Each row below holds a small network's activations on one input, seen along a few directions.
Each table varies a few parts of the input and shows all the possible inputs, shuffled.
Descriptions start from the smaller parts, as in this example, which fits no table here: one of 5 places around a ring, together with either a single point or one of 11 places around a ring or (one of 3 separate values, together with one of 4 places along a line).
Shared parts are said once, and a part with two or three values counts as separate values.

Other details of the inputs shift rows strongly along two fixed directions, in all tables alike. That doesn't count.
To show where, the next rows are all for the same input, with only those details redrawn:
[-14.2  36.4  29.5   6.6 -16.8  22.4 -27.5  17.1  18.8  -4.4 -12.6  -5.3
   5.9  -7.5   8.1]
[-12.6  28.8  19.1   5.4 -13.1  12.9 -18.8  12.1  10.6   2.9  -6.4  -0.7
   5.8  -4.1   4.5]
[  9.3  14.7 -20.5  13.0 -23.9  11.9  -0.8  11.1  -9.0  16.1 -11.5 -31.8
   6.2  -8.3  -4.4]
[ -9.9 -10.2 -18.1 -15.9  22.8 -43.2  28.5 -12.8 -29.4  49.7  34.8  40.9
  -4.2  18.0  -3.0]
[-21.2  20.7  22.9  -7.1   3.6  -7.1  -8.4   2.8   4.2  13.8  10.5  27.8
   2.4   6.9   6.6]
[-21.1  20.7  22.8  -7.1   3.9  -7.0  -8.5   3.0   4.3  14.1  10.4  27.7
   2.2   6.9   7.2]
[ -1.4  -2.3 -21.3  -6.9   3.4 -23.6  20.6  -5.3 -24.0  38.0  17.4  12.4
   0.4   9.7  -3.1]

A family of inputs:
x1: [ 32.1 -32.4 -16.9  16.7   3.9   1.1  26.7 -17.2  -0.6  -3.9  -3.4 -29.6
   8.8  -6.3  -1.8]
x2: [-17.7   5.0  33.2  -1.4   9.9   2.5 -23.1 -25.4  -4.0  19.4  10.9  23.4
   7.0  -0.7  10.0]
x3: [ 14.4 -17.6  -8.8  -3.7  11.5 -10.9  -7.7 -47.9 -16.5   9.9  -0.5  10.2
  -2.4 -10.7  -0.6]
x4: [ -4.9  -0.5  28.2   1.3  -1.5  22.0 -15.1  27.2  28.9 -59.1 -10.5 -11.5
  -7.7  10.1   4.1]
x5: [ 48.8 -10.2 -29.9   8.7 -11.0 -13.5  24.0  -2.0  20.4 -28.3 -24.6 -46.6
  -6.9 -12.3  -8.8]
x6: [-40.9 -11.8  12.5 -10.1  13.3  17.6  -4.6  30.0  -4.3  -9.9  16.4  32.9
  -0.3  13.3   2.7]
x7: [-21.6  10.9  14.7   7.4  -9.1  31.0   3.2  34.0  18.6  -4.4  -3.9   8.3
  19.4  -8.7   6.5]
x8: [  1.7  28.4  23.8  -2.1 -11.3  16.8 -29.7  -2.1  25.8 -29.7 -22.7   2.4
  -3.3 -17.2   5.0]
x9: [ 58.3 -32.8 -66.3  10.3 -20.2   0.1  16.0   5.5  -8.4 -39.4 -31.1 -85.1
 -21.2  -6.5 -20.9]
x10: [ 35.0   3.8 -63.3  27.5 -41.6  19.4  12.3  14.3 -25.9  24.9 -24.0 -75.8
   8.3 -18.0 -15.2]
x11: [-15.3  -2.1  12.2 -23.1  16.5  -4.4 -27.6 -10.2  -6.7 -27.5   2.1  29.5
 -24.3   9.5  -3.2]
x12: [-29.1 -12.4  27.9   1.5  14.5  19.4  -1.6  -3.9   3.6  10.5  13.6  32.2
  21.1  -5.0   9.7]
x13: [-21.4 -24.5 -23.8 -23.8  27.4 -35.7  12.1  -8.4 -46.9  32.1  37.4  35.1
 -20.2  30.3  -8.7]
x14: [  4.8  14.5  34.4   9.3  -4.8  15.3   3.4  22.4  44.5 -42.4 -14.7  -6.8
   7.7  -2.1   8.2]
x15: [ 39.4 -55.9 -31.4 -12.0  35.7 -59.9  45.4 -56.5 -14.5  14.7  18.9  11.1
 -10.4   6.9  -7.2]
Question: Describe the family of inputs behind these rows.
Answer: one of 3 separate values, together with one of 5 places around a ring
Question: The inputs of x10 and x5 match in every part but the place on the ring of 5. If x2 is changed in the same way as x10 into x5, which row does it become?
Answer: x15
Question: Which other rows does x9 become when the place on the ring of 5 takes its other values? List them by row number.
Answer: x4, x6, x11, x13
Question: Which other rows does x11 become when the choice among 3 separate values takes its other values? List them by row number.
Answer: x3, x8
